A small network was shown many inputs. Here are its activations along a few directions, one row for each input.
In each table, some parts of the input vary, and every possible input appears once, in random order.
Descriptions start from the smaller parts, as in this example, which fits no table here: values(2) and (point or ring(11) or (line(4) and ring(5))).
Shared parts are said once, and a part with two or three values counts as separate values.
In the rows, zero is written as 128.

Other details of the inputs vary at random and push rows far along three fixed directions, the same in every table; ignore that.

A family of inputs:
r1: [118,169,176,146,107,106,130,124,159,154,125,86]
r2: [103,118,168,55,97,113,101,128,122,137,135,95]
r3: [139,82,119,73,187,147,107,150,121,159,119,123]
r4: [128,126,150,67,125,117,94,160,149,114,121,96]
r5: [125,115,173,51,99,120,88,133,139,129,126,111]
r6: [139,156,124,215,65,122,142,96,158,75,150,156]
r7: [112,135,95,108,67,131,139,130,95,82,112,156]
r8: [122,75,122,72,182,119,117,141,106,169,119,121]
r9: [117,95,104,61,152,142,109,171,114,161,81,111]
r10: [159,127,127,166,188,121,139,140,153,181,109,123]
r11: [124,142,126,106,73,152,106,121,108,59,155,155]
r12: [128,130,80,120,164,138,155,125,56,120,149,161]
r13: [105,155,114,108,92,118,129,129,111,49,148,129]
r14: [140,156,189,150,93,141,105,112,163,154,123,120]
r15: [119,172,180,154,107,106,129,118,169,144,117,95]
r16: [138,138,128,212,73,148,145,78,145,94,154,170]
r17: [135,140,175,163,90,109,123,111,195,134,123,103]
r18: [156,117,137,162,185,146,140,117,144,194,114,136]
r19: [157,133,72,133,165,124,130,160,79,100,137,169]
r20: [112,140,107,113,98,101,136,126,102,62,147,141]
r21: [146,109,63,134,162,135,127,157,97,87,142,161]
r22: [124,148,78,98,117,135,146,153,66,109,104,171]
r23: [126,86,119,171,191,152,152,112,143,196,127,111]
r24: [131,115,61,219,174,138,184,112,118,120,148,145]
r25: [100,124,172,53,111,131,94,133,133,125,126,93]
r26: [135,119,137,172,187,139,150,108,137,198,115,128]
r27: [117,133,159,174,106,104,141,109,174,152,131,91]
Each input here is: values(3) and (point or (values(2) and line(4))).
Changing only the values(3) part turns r17 into r4. The same change can be made to r5. Which row results?
> r3
Which other rows does r16 become when the values(2) part takes its other values? List them by row number.
> r6
Which other rows does r26 become when the values(3) part takes its other values? List them by row number.
> r8, r25

A family of inputs:
r28: [125,122,93,90,164,108,131,172,104,132,109,118]
r29: [100,139,106,130,86,127,146,110,110,62,148,136]
r30: [134,123,178,147,95,153,106,115,183,169,103,121]
r31: [106,155,108,125,77,145,148,107,96,80,130,151]
r32: [142,126,109,90,175,105,121,165,101,132,126,131]
r33: [138,161,183,157,124,114,116,128,177,158,122,93]
r34: [147,117,104,214,172,156,174,90,127,172,128,166]
r35: [120,166,172,160,83,105,128,124,175,141,115,94]
r36: [145,78,99,151,221,136,139,131,120,173,141,130]
r37: [146,83,117,155,147,141,124,122,159,138,131,130]
r38: [114,112,160,51,128,125,99,149,119,176,101,98]
r39: [131,136,106,107,135,149,132,123,77,105,147,162]
r40: [104,117,155,61,105,107,99,141,127,122,130,93]
r41: [145,138,100,107,111,120,107,159,112,76,126,151]
r42: [123,145,130,175,97,129,150,86,134,82,163,146]
Changing only one part turns r30 into r41. The same change can be made to r39. Which row results?
> r33
What do these inputs look like to the network?
> values(3) and (point or line(4))
Which other rows does r35 become when the values(3) part takes its other values? List them by row number.
> r38, r40

A family of inputs:
r43: [122,147,114,159,97,148,147,102,120,90,143,151]
r44: [116,150,110,97,65,131,127,121,84,45,148,161]
r45: [131,112,85,176,146,146,159,110,112,124,139,158]
r46: [117,136,94,116,94,135,137,120,86,67,150,162]
r47: [136,117,74,181,139,145,163,105,100,108,139,175]
r48: [126,115,155,106,127,125,110,129,142,160,118,113]
r49: [110,156,174,131,66,137,118,105,160,115,131,107]
r50: [110,158,187,120,67,132,111,107,164,123,132,101]
r51: [117,122,137,97,107,128,117,133,121,120,127,124]
r52: [136,140,102,162,138,121,156,126,125,122,128,140]
r53: [121,110,139,68,131,122,101,145,117,143,121,116]
r54: [130,128,156,179,128,146,137,102,175,170,114,114]
r55: [124,112,139,24,167,101,90,190,114,162,102,96]
r56: [144,114,98,211,158,155,168,100,136,149,124,157]
r57: [120,176,116,103,71,111,137,129,89,42,154,150]
r58: [123,145,186,153,98,138,120,101,180,158,120,103]
r59: [138,138,105,226,148,130,168,110,145,142,122,135]
r60: [134,130,98,96,152,111,133,152,100,119,128,135]
r61: [143,88,94,75,225,111,123,184,92,178,110,126]
r62: [128,92,108,99,174,136,123,147,112,160,120,124]
r63: [123,98,134,61,157,123,104,156,107,152,124,112]
r64: [130,128,107,40,108,111,85,176,90,63,145,130]
r65: [130,144,153,122,125,110,126,135,151,149,120,105]
r66: [122,101,178,88,146,120,96,142,162,201,106,83]
r67: [117,177,186,130,64,106,114,115,172,120,124,86]
r68: [116,152,151,74,77,130,104,125,113,87,137,130]
r69: [157,107,106,198,168,130,142,130,149,146,138,136]
r70: [120,147,159,130,119,114,115,140,156,149,111,100]
r71: [131,120,116,119,166,114,123,153,122,154,111,110]
r72: [136,106,138,127,159,135,121,127,144,178,111,120]
r73: [110,179,201,127,64,108,105,125,170,121,123,90]
r74: [130,130,96,117,130,143,139,124,81,86,145,163]
r75: [133,133,120,193,129,151,159,96,134,127,139,147]
r76: [125,145,92,153,91,139,150,100,94,68,152,174]
r77: [134,124,127,142,160,119,139,146,143,164,109,120]
r78: [132,142,102,168,141,121,146,125,119,121,129,135]
r79: [129,93,112,98,173,131,122,144,110,162,125,126]
r80: [129,103,130,140,157,135,131,125,143,175,121,118]
r81: [136,122,122,151,137,140,140,113,121,132,131,146]
r82: [113,154,125,63,102,108,106,163,94,81,127,126]
r83: [131,96,164,76,160,123,94,148,150,200,99,92]
r84: [119,135,181,149,105,134,123,108,170,158,125,98]
r85: [126,164,140,179,102,119,142,111,140,109,134,123]
r86: [125,121,117,157,128,143,146,115,129,128,131,137]
r87: [141,129,107,190,170,125,161,124,140,161,123,141]
r88: [131,113,92,98,136,135,130,138,84,102,130,157]
r89: [115,124,173,79,116,125,99,136,147,156,121,93]
r90: [147,114,88,165,188,120,157,135,110,149,126,136]
r91: [127,118,164,92,124,125,105,133,137,153,117,110]
r92: [107,153,203,102,63,130,101,118,175,133,119,84]
r93: [116,184,137,119,49,113,136,122,121,52,142,134]
r94: [120,112,180,108,128,123,102,129,171,190,109,86]
r95: [143,114,97,205,156,151,163,99,133,148,125,158]
r96: [139,122,124,187,140,122,143,110,158,111,141,134]
r97: [135,132,115,198,127,154,161,97,140,128,129,150]
r98: [138,101,105,120,164,139,133,136,111,147,117,142]
r99: [143,114,112,187,157,146,153,103,136,157,126,149]
r100: [143,88,104,117,193,114,120,150,133,141,127,125]
r101: [136,107,98,121,156,117,125,141,126,101,135,136]
r102: [128,122,129,161,139,144,141,110,145,152,128,126]
r103: [134,118,115,157,134,137,144,112,117,129,134,149]
r104: [116,167,119,127,65,142,135,102,103,52,153,159]
r105: [111,142,108,71,90,131,118,132,80,63,151,147]
r106: [137,134,142,181,145,118,144,120,169,173,110,100]
r107: [141,105,131,179,159,121,136,123,178,147,121,115]
r108: [138,108,102,211,151,146,164,99,141,156,127,151]
r109: [114,163,202,131,49,127,107,97,176,125,126,104]
r110: [129,157,138,186,115,122,150,112,158,136,126,130]
r111: [142,103,100,94,196,109,125,163,104,163,115,115]
r112: [135,128,97,65,117,114,97,166,91,65,151,140]
r113: [128,118,121,131,140,144,134,127,125,136,124,131]
r114: [139,84,72,80,189,134,125,156,71,137,121,155]
r115: [125,134,78,124,121,144,149,120,68,63,159,173]
r116: [137,114,71,87,173,113,135,165,73,111,125,139]
r117: [127,92,114,72,157,126,112,156,101,146,116,126]
r118: [118,133,117,27,108,127,96,152,74,79,136,140]
r119: [129,127,168,140,120,111,109,122,189,136,124,96]
r120: [156,108,44,167,171,133,149,141,87,86,158,179]
r121: [111,183,166,121,29,135,121,96,126,52,151,140]
r122: [130,126,133,108,159,109,114,152,127,157,114,102]
r123: [115,146,150,103,92,135,115,120,131,110,133,121]
r124: [127,91,123,51,164,120,100,160,99,155,119,120]
r125: [126,123,121,181,122,143,153,105,141,134,132,138]
r126: [123,148,146,141,127,115,123,135,148,144,118,112]
r127: [122,111,186,110,130,123,104,130,168,189,111,85]
r128: [125,120,122,90,140,136,118,137,107,127,131,130]
r129: [123,146,96,112,95,142,135,118,84,61,146,167]
r130: [137,149,154,183,80,126,124,117,180,107,138,116]
r131: [122,144,152,174,84,135,140,93,147,117,139,134]
r132: [117,145,174,85,122,105,94,155,149,154,110,89]
What do these inputs look like to the network?
> line(5) and (values(2) or ring(5) or ring(11))
Changing only the line(5) part turns r104 into r58. The same change can be made to r76. Which row results?
> r48
Changing only the line(5) part turns r82 into r70. The same change can be made to r130. Which row results?
> r64
Which other rows does r114 become when the ring(11) part takes its other values? List them by row number.
> r43, r45, r46, r47, r49, r54, r62, r95, r108, r129
Which other rows does r61 become when the line(5) part takes its other values? List them by row number.
> r55, r77, r87, r110
